A small network was shown many inputs. Here are its activations along a few directions, one row for each input.
Each table varies a few parts of the input and shows all the possible inputs, shuffled.
A made-up example of a description, with smaller parts first: one of 3 separate values, together with either a single point or one of 9 places along a line or (one of 4 places along a line, together with one of 8 places around a ring).
Shared parts are said once, and a part with two or three values counts as separate values.

Other details of the inputs shift rows strongly along two fixed directions, in all tables alike. That doesn't count.

Rows:
r1: 11	17	-17	-6	5	-19	14	-2	-32	13	10	-13	-9
r2: 17	19	-9	20	8	-13	6	-13	-14	-1	11	-34	-2
r3: -18	-33	12	10	22	-6	23	21	2	-57	17	8	55
r4: 10	14	-16	-10	25	5	-11	-6	-19	20	22	-18	-7
r5: -38	-33	7	-14	20	20	24	5	-15	-54	17	39	48
r6: 27	0	25	-1	-54	-15	-38	5	62	18	-41	-23	-22
r7: 4	19	-23	16	14	-17	-3	-8	-19	14	16	-10	-17
r8: 9	14	-16	30	3	-11	9	-18	-19	2	12	-11	-10
r9: 12	13	-10	0	21	-23	-12	1	-15	16	19	-28	-11
r10: 11	18	-16	29	4	-16	1	-22	-18	4	16	-10	-11
r11: 0	14	-17	9	20	18	-14	-30	-25	11	11	-15	-12
r12: 5	12	-12	-1	26	6	-13	-5	-20	19	7	-13	-8
r13: -24	-22	5	-10	26	-15	28	24	-18	-46	17	27	46
r14: 7	-1	16	-13	-51	22	-19	-4	26	20	-46	7	-32
r15: 0	15	-13	6	19	22	-8	-24	-24	9	14	-20	-13
r16: 11	21	-11	13	-8	-21	10	-24	-25	-1	4	-15	-5
r17: -24	-27	25	-13	31	-9	46	25	-6	-25	28	19	60
r18: 17	1	14	14	-50	-10	-21	1	51	14	-31	-4	-24
r19: -30	-48	32	-13	-28	27	-10	28	68	-36	-27	44	23
r20: -17	-20	9	4	10	-5	41	14	-11	-56	11	18	46
r21: 14	-5	22	-21	-49	27	-46	-2	62	29	-47	-12	-31
r22: 4	18	-14	-12	9	0	-1	-14	-31	14	7	0	-11
r23: 12	22	-17	30	3	-8	12	-18	-19	3	15	-17	-14
r24: -25	-21	-3	2	28	-10	22	24	-3	-38	27	20	36
r25: 13	-1	11	5	-36	-9	-18	18	43	26	-39	-2	-29
r26: -32	-29	23	-20	38	14	42	17	-11	-26	31	29	61
r27: 1	16	-16	6	16	3	-5	-12	-13	14	16	-1	-15
r28: -20	-50	44	-34	-17	27	-10	60	72	-29	-36	31	30
r29: 9	22	4	17	-1	-13	25	-29	-22	20	15	-25	7
r30: -1	9	-17	17	13	14	0	-26	-18	11	9	3	-19
r31: -26	-52	38	-22	-36	29	0	30	48	-35	-44	48	26
r32: 20	2	20	4	-61	-11	-12	0	35	11	-52	-3	-23
r33: 8	18	-18	2	9	-21	13	-7	-36	11	3	-9	-12
r34: 6	0	16	-14	-51	13	-31	-9	29	20	-46	13	-32
r35: -31	-30	6	-12	46	10	7	28	-11	-43	30	26	55
r36: 8	15	-16	-13	9	2	7	-12	-34	16	11	-1	-11
r37: -24	-49	30	-19	-31	31	-2	30	73	-33	-34	41	20
r38: 13	17	-18	26	2	-12	11	-18	-17	5	19	-17	-9
r39: 5	-3	9	2	-38	13	-32	-10	44	22	-33	10	-33
r40: 26	2	26	4	-52	-16	-41	5	57	16	-44	-19	-22
r41: 7	18	-14	-8	9	6	9	-10	-33	16	4	0	-16
r42: 7	21	-28	12	14	-13	8	-4	-22	19	23	-17	-15
r43: 13	7	12	-21	-40	2	-30	5	27	30	-45	10	-29
r44: -33	-32	6	-18	45	12	9	29	-5	-44	35	24	57
r45: 9	19	-13	1	8	-16	18	0	-32	10	5	-12	-11
r46: 7	21	-16	10	16	9	2	-10	-20	19	14	-4	-21
r47: 0	16	0	0	10	12	13	-42	-27	31	17	-13	-5
r48: -18	-39	10	-15	35	-8	21	43	3	-41	32	12	55
r49: 11	13	-13	6	22	-20	-6	3	-21	17	8	-27	-10
r50: 13	24	-14	16	-4	-23	7	-26	-32	-1	6	-11	-7
r51: 11	-1	17	-20	-41	9	-22	11	28	27	-49	13	-27
r52: 4	19	-19	12	18	0	-8	-14	-22	16	17	1	-16
r53: 4	19	-22	17	15	-9	12	0	-20	14	15	-14	-17
r54: 13	18	-15	5	26	-25	-13	-3	-22	15	16	-25	-13
r55: 9	2	13	2	-42	22	-24	-5	45	25	-38	4	-43
r56: -4	13	-12	3	20	15	-20	-28	-21	6	22	-16	-7
r57: 14	17	-13	3	24	-17	1	6	-18	18	14	-30	-12
r58: -8	-41	40	-17	-51	0	9	38	63	-41	-43	26	35
r59: -2	17	-19	7	23	10	-21	-31	-26	10	17	-13	-9
r60: -35	-34	4	-16	22	23	33	8	-21	-53	22	37	48
r61: -14	-34	9	1	19	-6	25	22	7	-55	26	5	60
r62: 8	22	-15	-3	7	-24	7	-8	-31	12	9	-13	-11
r63: 13	4	7	-11	-37	12	-25	8	46	34	-33	1	-34
r64: 5	17	-18	13	20	6	-1	-12	-26	18	14	0	-18
Each input here is: one of 4 places along a line, together with either a single point or (one of 3 separate values, together with one of 5 places around a ring).
- Changing only the place on the line of 4 turns r20 into r41. The same change can be made to r40. Which row results? => r35
- Which other rows does r12 become when the place on the ring of 5 takes its other values? List them by row number. => r4, r28, r35, r44
- Which other rows does r4 become when the place on the line of 4 takes its other values? List them by row number. => r21, r48, r61

Rows:
r65: -12	-2	-2	7	23	19	7	-19	-23	-13	24	2	14
r66: 3	9	-12	3	-7	-7	8	-21	-28	1	0	4	-8
r67: -2	-21	24	-12	-55	3	-10	18	50	-4	-50	26	-11
r68: -4	-31	43	-10	-35	3	1	28	55	-22	-34	14	26
r69: -10	-35	33	-3	-36	5	3	36	63	-24	-33	16	24
r70: 1	6	-12	4	4	6	12	-11	-23	2	3	2	-9
r71: -7	-7	-5	1	25	-9	25	13	-11	-19	22	-4	23
r72: -5	0	-7	14	16	-20	29	-12	-28	-26	21	3	28
r73: 38	43	-4	1	-30	-26	-36	-19	8	74	-27	-45	-60
r74: -15	-32	29	-5	-32	31	-12	21	65	-16	-34	25	12
r75: -4	8	-12	-6	21	-2	8	6	-28	5	16	7	-3
r76: -10	-5	-4	5	27	-16	15	16	-9	-8	21	-1	20
r77: -2	-37	32	-5	-31	1	-26	50	76	-30	-37	8	13
r78: -5	-5	3	-5	19	-10	18	7	-17	-14	19	-9	21
r79: -13	2	-3	8	11	6	5	-22	-18	-17	16	9	10
r80: -3	11	-6	-11	16	-3	3	3	-25	9	6	4	1
r81: -8	-5	-13	-3	22	16	1	-2	-10	-6	25	2	5
r82: 44	41	-12	12	-30	-18	-54	-19	12	54	-28	-52	-63
r83: -7	-2	-9	-1	28	6	-9	3	-1	7	16	9	3
r84: 0	5	-12	-6	13	4	12	5	-21	1	10	2	-3
r85: -4	-2	-4	-6	27	6	-9	-5	-10	7	19	6	6
r86: 43	47	-12	24	-50	-24	-22	-31	9	57	-28	-36	-63
r87: 0	7	-8	-4	3	5	11	-15	-24	1	-1	1	-1
r88: 1	5	-8	-12	11	2	9	-2	-24	4	5	-2	1
r89: -15	2	-12	19	18	7	14	-20	-22	-21	27	11	7
r90: -5	-3	-7	-9	20	14	-2	-7	-14	-3	22	-1	8
- Describe the family of inputs behind these rows. => one of 2 separate values, together with either a single point or (one of 3 separate values, together with one of 4 places along a line)
- Changing only the choice among 2 separate values turns r89 into r79. The same change can be made to r67. Which row results? => r66
- A walk changes only the place on the line of 4. It starts at r66 and steps to r87. List the rest of the walk in order. => r88, r80

Rows:
r91: 5	6	-2	6	3	-7	1	-6	-3	4	6	-12	4
r92: 6	6	-3	4	0	-8	-1	-5	-5	0	3	-12	2
r93: 6	5	-2	-2	1	-13	2	0	-7	1	5	-9	-2
r94: 5	7	-2	-1	2	-9	4	4	0	9	1	-8	-2
r95: 4	4	0	8	2	-3	0	-3	3	4	4	-11	-3
r96: 4	8	-6	10	1	-10	-2	-7	-7	1	4	-9	1
r97: 4	3	-7	-2	7	7	-3	-4	-10	5	6	-1	-8
r98: 5	10	-7	6	2	-12	3	2	-8	4	2	-5	-4
r99: -27	-40	15	-9	15	15	15	29	12	-44	6	38	42
r100: 8	-12	18	-9	-38	-2	-17	22	49	6	-35	0	-10
r101: 4	5	-4	3	2	-16	1	-2	-8	1	3	-6	-3
r102: 2	5	-4	-2	7	7	-5	-11	-13	3	7	-5	-2
r103: 0	4	-3	-3	3	0	-6	-6	-10	8	0	2	-8
r104: -1	3	-5	-1	5	10	-5	-7	-3	4	1	-5	-8
r105: 5	3	-4	6	5	-7	3	0	-4	5	7	-6	-2
r106: -20	-28	15	-11	9	-2	19	34	12	-42	7	21	41
r107: 0	8	-6	-2	6	2	-3	-2	-10	7	2	3	-8
r108: -29	-33	14	6	6	4	51	11	-11	-62	8	32	56
r109: 5	7	-10	12	6	-9	2	-2	-11	1	8	-4	-3
r110: 1	5	-5	2	4	4	-8	-12	-7	5	1	-1	-6
r111: 0	5	-3	-1	7	8	-5	-12	-6	10	4	-4	-2
r112: 4	7	-2	1	5	-12	5	-2	-7	8	7	-9	1
r113: 0	2	-3	-9	7	1	-2	-5	-12	5	3	-3	-3
r114: -1	5	-3	2	7	11	-4	-9	-2	8	6	-2	-8
r115: 0	7	-3	-4	7	6	-1	-1	-7	12	4	0	-4
r116: -1	4	-1	-6	10	2	-1	-7	-12	10	9	-1	-4
r117: 4	-12	21	-2	-39	0	-19	18	53	3	-37	3	-10
r118: -3	4	-7	4	6	7	-6	-10	-5	3	3	0	-10
r119: 3	-12	28	-9	-75	16	-16	-2	58	6	-56	28	-23
r120: 2	3	-7	1	9	8	-2	-6	-8	10	7	0	-7
r121: 5	4	-3	6	0	-4	0	-1	-1	-2	3	-12	-3
r122: 1	7	-7	-6	8	4	0	-1	-11	7	3	-2	-5
- Changing only one part turns r93 into r113. The same change can be made to r95. Which row results? => r114
- Describe the family of inputs behind these rows. => one of 2 separate values, together with either a single point or (one of 3 separate values, together with one of 5 places around a ring)
- Which other rows does r121 become when the choice among 2 separate values takes its other values? List them by row number. => r104
- Which other rows does r112 become when the place on the ring of 5 takes its other values? List them by row number. => r91, r94, r95, r105

Rows:
r123: 1	-2	-2	18	-26	12	9	-6	17	-23	-12	15	-7
r124: 4	-13	29	-20	-14	-9	-7	43	47	22	-26	-6	0
r125: 16	5	4	-4	-3	-31	24	1	-32	-12	2	-26	19
r126: 37	34	-11	7	-12	-35	9	-20	-40	17	-2	-45	-13
r127: 19	-10	18	-9	-47	-26	1	21	18	-14	-35	-21	11
r128: -26	-29	-5	-9	15	18	30	22	-15	-38	15	32	26
r129: 0	18	-19	9	53	-16	11	18	-32	6	35	-20	4
r130: 22	17	3	19	-34	-18	-22	-16	16	31	-16	-21	-28
r131: -22	-36	17	-13	11	23	-20	25	35	-43	2	26	36
r132: -7	4	-9	-3	44	9	7	-14	-28	4	41	-16	15
r133: 11	18	-17	-1	3	29	-6	-39	-26	28	-2	-9	-28
r134: 3	-14	26	2	-42	-11	-11	12	48	4	-26	8	8
r135: 5	-17	29	-26	-43	-5	-40	49	84	3	-49	13	-17
r136: -8	10	-22	-1	32	-9	9	-1	-44	0	21	11	0
r137: 6	17	-21	40	31	-15	15	-4	-18	-19	36	-16	8
r138: -18	-28	3	21	12	-8	14	17	6	-53	23	20	46
r139: -3	-15	21	5	-46	-6	-10	7	46	-6	-41	22	-7
r140: -8	-15	22	-26	-16	23	-16	-1	23	8	-30	24	2
r141: -9	-5	-7	-7	24	17	-2	-24	-34	4	14	12	8
r142: -1	5	0	9	-13	6	33	-20	-10	-6	2	9	9
r143: -29	-27	8	-15	22	40	25	-3	-14	-35	16	31	38
r144: -1	-15	21	-27	-24	-10	-18	31	39	16	-24	6	-2
r145: 0	-15	26	-1	-47	-7	-5	2	40	0	-39	21	-1
r146: -23	-40	17	-15	20	19	4	25	23	-28	16	10	38
r147: 28	27	9	31	-33	-13	-24	-2	40	28	-22	-28	-39
r148: 25	33	-13	2	15	-19	-7	-1	-19	52	9	-40	-32
r149: 0	-15	34	-33	-35	19	-37	15	71	7	-42	13	-2
r150: 20	34	-19	31	-13	-15	-11	-31	-14	14	-4	-7	-36
r151: -5	1	-2	-15	12	-8	13	2	-22	16	1	14	7
r152: -20	-36	34	-22	16	22	7	29	38	-29	6	17	41
r153: 16	27	-8	-9	1	-16	-6	-18	-23	44	-9	-6	-35
r154: -1	-5	26	4	-48	-4	-14	10	51	-14	-40	24	-13
r155: -4	-6	2	-21	-14	10	16	7	9	9	-16	18	-8
r156: 5	-7	15	19	-18	-11	2	13	33	2	-5	-10	7
r157: 9	13	-7	-8	-12	9	-41	-20	11	35	-12	-23	-27
r158: 0	6	-2	23	0	-15	-2	-5	-3	-15	14	-4	4
r159: -21	-34	18	19	1	-6	18	30	29	-37	6	8	42
r160: 25	22	-1	7	-7	-14	-29	18	21	44	-16	-33	-40
r161: -2	16	-8	14	22	-18	33	-31	-41	-9	24	9	12
r162: -12	-3	-6	-1	25	13	-8	1	-3	3	21	-14	11
r163: -8	5	-9	-11	37	8	3	-22	-29	4	34	-5	16
r164: -2	-19	15	-14	-30	0	-23	31	38	3	-36	23	-19
r165: -3	16	-19	25	10	5	31	-26	-32	-26	26	6	-2
r166: -6	-18	22	-21	-23	41	-4	-3	24	5	-31	20	0
r167: 17	33	-20	-3	8	-20	-21	-6	-17	42	5	-26	-36
r168: -26	-37	14	-8	3	45	2	14	21	-47	-8	38	26
r169: 1	7	-4	18	5	-19	2	-9	-5	-9	13	-3	2
r170: -13	8	-20	0	39	15	-3	-25	-42	-11	26	11	1
r171: -24	-8	-3	-13	60	-12	36	19	-38	-31	51	15	52
r172: -12	3	-17	-5	38	13	1	-29	-46	-5	26	9	5
r173: 36	35	-18	14	-13	-34	-4	-15	-32	9	-5	-48	-23
r174: -15	7	-20	3	28	33	8	-26	-36	-14	22	8	-3
r175: 14	25	-16	8	17	7	-27	-22	-11	30	17	-36	-31
r176: -6	6	-10	18	-12	7	23	-17	-11	-17	3	7	-1
r177: -8	11	-30	4	28	7	23	-7	-40	-12	26	8	-14
r178: -21	-23	-1	8	11	10	47	-5	-13	-51	21	29	43
r179: -3	-4	3	-19	-11	12	18	7	-3	16	-15	16	-7
r180: -10	-14	11	-14	-6	16	-30	8	21	-4	-2	2	1
r181: 36	33	-20	10	-32	-34	-3	-15	-24	14	-22	-53	-15
r182: 24	32	-10	21	-8	-22	-3	-33	-19	38	7	-26	-18
r183: -9	-11	11	-18	-3	15	-23	4	14	2	1	2	9
r184: -18	-33	27	12	4	-4	31	27	25	-29	9	9	51
r185: -12	9	-26	-1	35	-11	15	-4	-51	0	26	6	3
r186: 23	32	-5	29	-7	-18	1	-21	-4	35	6	-35	-22
r187: 7	8	-5	-7	-17	16	-33	-25	2	33	-25	-5	-37
r188: -7	-6	-9	4	26	13	-14	2	-1	-5	22	-15	2
r189: 31	17	7	-2	-32	-10	-43	27	63	42	-43	-27	-49
r190: -9	-18	18	-16	-24	40	-15	3	39	-5	-37	22	-9
r191: 23	29	-12	5	14	-21	-13	0	-11	46	7	-39	-36
r192: -6	11	-17	23	17	-14	23	-25	-45	-14	26	4	11
r193: 12	11	-22	5	-1	16	-35	-32	-15	26	-10	-6	-34
r194: -21	-29	16	3	-14	14	38	5	9	-41	-1	32	40
r195: -23	-18	1	-10	41	-8	13	34	-10	-41	33	20	38
r196: -2	-15	2	-18	-22	12	9	14	14	11	-21	18	-10
r197: 16	20	-14	-7	-9	-15	-14	-15	-19	48	-14	-10	-39
r198: -9	0	-16	-8	4	11	18	4	-16	1	1	12	-8
r199: 19	3	-14	7	0	-31	9	7	-23	-26	1	-25	10
r200: -19	-29	4	-17	26	-8	13	35	-3	-28	23	21	45
- Describe the family of inputs behind these rows. => one of 6 places along a line, together with either a single point or (one of 3 separate values, together with one of 4 places along a line)
- Changing only the place on the line of 6 turns r135 into r171. The same change can be made to r131. Which row results? => r163
- Changing only the place on the line of 6 turns r175 into r162. The same change can be made to r136. Which row results? => r185
- Which other rows does r137 become when the choice among 3 separate values takes its other values? List them by row number. => r188, r189
- Which other rows does r198 become when the choice among 3 separate values takes its other values? List them by row number. => r176, r190
- Which other rows does r166 become when the place on the line of 6 takes its other values? List them by row number. => r133, r143, r168, r174, r190
